A small network was trained on made-up records. Each row is its average activation on records with the value named, seen along a few directions.
Related values have similar rows: they may be neighbours, one step apart, or belong to one group.

Other fields vary at random and push rows far along one fixed direction, the same in every table; ignore that.

Field H:
h4: +1.12 -0.88 +1.04 +2.39 +0.52 -0.26 +0.52 +0.83 +0.02 +0.33 +0.66 +0.26 +0.44 -0.70 -0.18 -0.18 -1.28 -0.06 +0.73 +0.04 +0.68
h8: +0.60 -0.47 -0.04 +0.65 -0.71 -0.54 +1.06 +0.22 +0.80 -0.22 -1.05 -0.14 -0.46 -0.03 -0.42 -1.34 -1.75 +0.01 +0.84 +0.70 +0.68
h2: -0.25 -0.19 -1.59 -0.45 -0.70 +0.43 -1.14 +0.70 -0.46 -0.72 +0.42 +0.70 -1.05 +0.33 -1.04 +0.74 +0.84 +0.71 -1.11 +0.05 -0.27
h6: -0.63 +0.17 +0.72 +0.32 -0.27 +0.44 -0.70 -0.44 -0.37 -0.06 +0.58 -0.35 +0.11 +0.52 -0.29 +1.14 -0.34 +0.67 +0.98 -0.02 +0.14
h1: -0.92 +1.05 -3.11 -3.34 -2.18 +0.59 -0.98 +0.15 +0.32 -1.19 -0.95 +0.77 -1.57 +1.31 -1.26 +0.05 +0.65 +1.10 -1.22 +0.22 -0.82
h7: -1.81 +5.87 -4.16 -9.45 -0.85 +2.09 -4.71 -0.27 -0.91 -2.57 +0.55 +1.42 -2.80 +3.91 -0.23 +3.98 +6.65 +2.40 -0.50 -2.48 -0.01
h5: +0.33 -1.27 +0.90 +2.01 +1.93 -0.80 +1.24 +0.11 -0.27 +1.34 +0.08 +0.04 +1.30 -1.63 +0.91 -0.68 +0.52 -1.66 -1.32 -0.44 -1.07
h3: +1.64 -2.32 +2.93 +4.35 +3.00 -1.36 +2.56 -0.03 +0.08 +2.04 +0.42 -0.75 +2.32 -2.60 +1.46 -1.81 -1.08 -2.45 +0.66 +0.44 +0.43
h9: -0.07 -1.96 +3.31 +3.53 -0.74 -0.60 +2.15 -1.27 +0.78 +1.05 -0.72 -1.95 +1.73 -1.12 +1.06 -1.91 -4.23 -0.71 +0.93 +1.49 +0.23
H is arranged as a 3 by 3 grid.
Name the neighbours of h8, in listed order. -> h4, h1, h9
Name the neighbours of h7, in listed order. -> h6, h3
Each value of H is a pair of two hidden parts, and every pair occurs once (3 first parts, 3 second parts).
h9 and h6 share the first part; h9 and h8 share the second. Which value has the first part of h8 and the second part of h6? -> h4

Field C:
c3: -0.24 +0.18 +1.61 +0.12 +1.84 -0.14 +0.65 -0.55 -0.50 +0.73 +0.46 -0.76 +0.98 -0.56 +1.11 +0.13 +1.24 -0.84 +0.68 -0.21 +0.16
c1: -0.21 -1.52 -0.90 +1.15 -1.70 +0.00 +0.22 +0.46 +0.56 -0.01 -0.53 +0.18 -0.15 -0.66 -1.21 -0.67 -1.58 +0.48 -0.50 +0.70 -0.61
c11: +0.09 -0.38 +1.45 +0.96 +0.09 -0.32 +0.70 -0.97 +0.45 +0.58 -0.22 -0.72 +0.87 -0.26 +0.78 -0.46 -1.53 -0.36 +1.15 +0.77 +0.60
c8: +0.68 -2.75 +3.00 +4.75 +3.29 -1.52 +2.63 -0.70 -0.32 +2.60 +0.16 -0.98 +2.76 -2.67 +1.57 -1.55 -0.78 -3.02 -0.54 +0.08 -1.10
c5: -0.30 -0.02 -1.08 -0.42 -2.09 +0.15 -0.02 -0.06 +0.55 -1.11 -0.75 -0.18 -1.03 +0.40 -0.36 -1.00 -1.65 +0.48 -0.95 +0.56 +0.08
c7: +0.24 +0.74 -0.82 -1.24 +0.17 -0.30 +0.41 +0.24 +0.36 +0.19 -0.58 +0.80 -0.11 +0.28 +0.02 -0.25 +0.54 -0.12 -0.37 -0.40 -0.44
c6: -1.04 +1.05 -0.69 -1.30 -2.52 +0.59 -0.66 -0.18 +0.33 -1.05 -0.43 +0.27 -1.11 +1.61 -0.93 +0.67 -1.53 +1.74 +0.16 +0.14 -0.12
c10: +0.26 -2.69 +2.78 +3.68 -1.17 -0.52 +2.10 -0.74 +0.85 +1.07 -1.21 -1.95 +1.52 -1.04 +0.22 -2.18 -4.64 -0.35 +1.31 +2.33 +0.24
c4: +1.73 -2.83 +2.84 +4.74 +3.36 -0.82 +1.92 +0.86 -0.70 +2.21 +1.34 -0.39 +2.63 -2.94 +1.18 -1.06 -0.23 -2.14 -0.27 +0.46 -0.11
c2: +0.19 +0.79 -0.40 -0.26 -0.09 +0.14 -0.43 +0.11 +0.03 -0.64 +0.63 +0.37 -0.63 +0.46 -0.51 +0.48 +0.02 +0.38 +1.01 -0.58 +0.80
c12: +0.16 +2.04 -0.43 -2.40 +0.88 +0.91 -2.33 +0.24 -0.74 -0.47 +1.28 +0.61 -0.25 +1.02 +0.52 +2.27 +3.03 +0.70 +0.15 -1.41 +0.44
c9: -1.57 +5.42 -7.36 -9.78 -2.05 +1.84 -5.19 +1.29 -0.87 -4.12 -0.14 +2.73 -5.49 +4.38 -2.39 +3.61 +7.11 +3.04 -1.82 -2.43 +0.06
Each value of C is a pair of two hidden parts, and every pair occurs once (6 first parts, 2 second parts).
c8 and c3 share the first part; c8 and c4 share the second. Which value has the first part of c4 and the second part of c3? -> c12
c11 and c7 share the first part; c11 and c6 share the second. Which value has the first part of c6 and the second part of c7? -> c1

Field P:
p5: +0.85 -1.42 +1.59 +2.68 +1.56 -1.61 +2.96 -0.57 +0.81 +1.27 -1.11 -0.71 +1.28 -1.79 +1.30 -2.64 -1.77 -2.33 +0.03 +0.26 -0.07
p2: +0.36 -2.98 +5.32 +5.26 +2.40 -1.31 +3.89 -1.68 +0.37 +3.34 -0.25 -2.38 +4.42 -3.06 +2.63 -2.55 -3.31 -2.90 +0.75 +1.12 -0.91
p7: +0.18 +1.99 -1.49 -2.68 -2.03 +0.69 -1.33 +0.28 +0.58 -1.81 -0.24 +0.45 -1.86 +1.88 -0.83 +0.49 -0.32 +1.74 +1.23 -0.04 +1.52
p6: +1.75 -1.49 +1.12 +2.81 +2.70 -0.86 +1.08 +0.99 -0.37 +0.91 +0.80 +0.21 +0.72 -1.66 +0.35 -0.65 +0.61 -1.42 +0.53 +0.06 +0.90
p9: -1.51 +5.70 -4.00 -8.33 -0.26 +2.41 -5.54 +0.14 -1.63 -2.95 +2.09 +1.71 -2.99 +3.68 -0.35 +4.87 +7.04 +2.49 -0.68 -2.79 +0.58
p3: +1.01 -2.67 +0.34 +3.77 +1.30 -0.69 +0.80 +1.25 -0.30 +1.52 +0.65 +0.92 +1.14 -1.90 -0.74 -0.17 -0.39 -0.83 -0.95 +0.10 -1.02
p4: -0.81 +0.07 +2.28 +0.72 -0.95 +0.25 +0.25 -1.07 +0.27 +0.37 -0.43 -1.30 +0.76 +0.65 +0.23 +0.41 -2.12 +0.80 +2.07 +0.49 +0.25
p1: -0.22 -2.08 +0.36 +2.61 -2.06 -0.02 +0.84 +0.22 +0.31 -0.31 -0.45 -0.63 -0.28 -0.35 -1.15 -1.17 -3.57 +0.60 -0.08 +1.75 +0.03
p8: -1.61 +2.89 -5.52 -6.84 -2.65 +1.15 -2.96 +0.43 -0.04 -2.34 -1.05 +1.73 -3.18 +2.55 -1.44 +1.43 +3.83 +1.84 -2.89 -0.95 -1.28
P is arranged as a 3 by 3 grid.
Name the neighbours of p1, in listed order. -> p7, p8
Name the neighbours of p6, in listed order. -> p5, p9, p3
Each value of P is a pair of two hidden parts, and every pair occurs once (3 first parts, 3 second parts).
p2 and p4 share the first part; p2 and p8 share the second. Which value has the first part of p8 and the second part of p4? -> p1
